These are the activations of a small neural network, seen along a few directions. Each row is one input.
Each table varies a few parts of the input and shows all the possible inputs, shuffled.
Descriptions start from the smaller parts, as in this example, which fits no table here: one of 6 places along a line, together with either a single point or one of 11 places along a line or (one of 3 separate values, together with one of 5 places around a ring).
Shared parts are said once, and a part with two or three values counts as separate values.
In the rows, 128 means zero.

Other details of the inputs vary at random and push rows far along three fixed directions, the same in every table; ignore that.

A family of inputs:
r1: [180 151 199 147 128  76  68 131 154 140 131]
r2: [113 141 106 182  88 114 127 182 124 145 166]
r3: [120 139 188 113 148  67  89 142 163 160 164]
r4: [131 133 187 101 152  68  98 137 159 136 171]
r5: [247 104 118  70 121 189  70  87 144 218  67]
r6: [115  99 199 108 147  91  82 125 169 135 149]
r7: [119 108 107 213 127 135 147 145 138 151 156]
r8: [102 129  99 144 116 127 137 135 130 137 208]
r9: [ 93 154  70 117  94 170 177 149  91  66 101]
r10: [ 98 158  67 115 139 176 206 126  88  65 106]
r11: [144 165 168  81 138 125 134 129 108  54  56]
r12: [133 172 171  76 168 130 151  97 133  75  45]
r13: [162 138  93 203  96 119 133 147 122 127 182]
r14: [175  87   9  94 104 238 140  91 131 242 130]
r15: [132 157 208 119 158  81  88 119 150 134 158]
r16: [123 105 108 195 130 128 158 141 130 112 156]
r17: [223  60 117  79 150 205  79  74 160 246  68]
r18: [104 113 159  69 165 130 141 128 146  83  47]
r19: [111 143 116 162  91 126 103 154 123 140 167]
r20: [110 129 185  81 176 136 149 115 122  47  38]
r21: [131 131  96 168  94 116 123 169 126 131 176]
r22: [ 93 109  96 160  84  72 139 100  71 125 207]
r23: [ 59 135  73 108  99 125 182  91  42  82  88]
r24: [ 62 117  90 123 131 186 172 140 110 105  80]
r25: [ 97  97 111 174 128 130 125 160 144 169 151]
r26: [150 154 189 128 158  67 110 113 151 103 160]
Each input here is: one of 2 separate values, together with either a single point or (one of 3 separate values, together with one of 4 places along a line).
Q: The inputs of r7 and r16 match in every part but the choice among 2 separate values. If r3 is changed in the same way as r7 into r16, which row does it become?
A: r4
Q: Change only the place on the line of 4 in r26. List by row number the other rows that result.
A: r4, r8, r10
Q: Change only the choice among 3 separate values in r7. List by row number the other rows that result.
A: r1, r12
Q: Change only the choice among 3 separate values in r21. List by row number the other rows that result.
A: r4, r18

A family of inputs:
r27: [ 92 182 236 127 178  65 113 147 170  64 139]
r28: [ 84 154 176  40 169 100 163  91 105  34  35]
r29: [169 136 193 105 121  46  47 104 134 166 186]
r30: [110  93 103 195 119 132 133 166 128 167 189]
r31: [108 138 193  49 154 139 131 128 138  52  14]
r32: [ 92 137  68 169  75  97 119 148 101 169 216]
r33: [124 139 166  42 151 109 150  74 116  37  54]
r34: [178  90 134  31 160 147  97  58 142 166  89]
r35: [216  87 130  44 139 124 101  46 139 156  79]
r36: [ 60 186 130 192 122  94 185 195 111  33 146]
r37: [121  87  91 201 125 133 123 147 144 189 193]
r38: [ 27 162  72  96 112 148 233 138  67  37  62]
r39: [230  92 126  43 133 140  81  51 117 186  86]
r40: [144  93 206 131 154  91  58 137 179 180 175]
r41: [153 121  63 122 103 207 157 120 107 136  68]
r42: [ 95 194 252 115 153  59 112 172 153  28 119]
r43: [158  78  30 128 113 210 150 124 119 174  79]
r44: [144 111  46 135 125 223 168  97 116 167  84]
r45: [125  96  86 200  97 128 121 172 128 160 182]
r46: [ 38 194 152 183 146  93 204 195 106  14 139]
r47: [126 136 109 205  92 118 126 157 110 140 164]
r48: [118 133 100 213  98 121 129 152 110 143 167]
r49: [143 111  60 126 121 216 169 110 109 155  82]
r50: [194 112 152  69 138 158  86  89 153 163  55]
r51: [ 23 196 125 165 100  84 181 164  65  21 180]
r52: [ 84 138  71 166  72 116 120 148 105 167 233]
r53: [ 83 111  73 175  85 118 136 142 118 181 236]
r54: [124 142 102 195 133 132 149 158 143 147 187]
r55: [106 162 187  76 171 122 149 100 122  59  11]
r56: [198 124 194 128 143  89  46 135 198 184 181]
r57: [150  82  34 122 114 222 148 126 126 168  88]
r58: [143 113  54 134 122 201 175 115  96 152  70]
r59: [146 132  58 112 141 215 178 132 129 134  89]
r60: [142  94 210 133 161  83  56 125 189 178 173]
r61: [186 143 214 123 137  72  60 147 180 142 153]
r62: [174 110 208 118 132  54  53  96 133 158 203]
Q: Describe the family of inputs behind these rows.
A: one of 2 separate values, together with either one of 6 places around a ring or (one of 3 separate values, together with one of 4 places along a line)
Q: The inputs of r28 and r34 match in every part but the choice among 2 separate values. If r47 is changed in the same way as r28 into r34, which row does it become?
A: r41
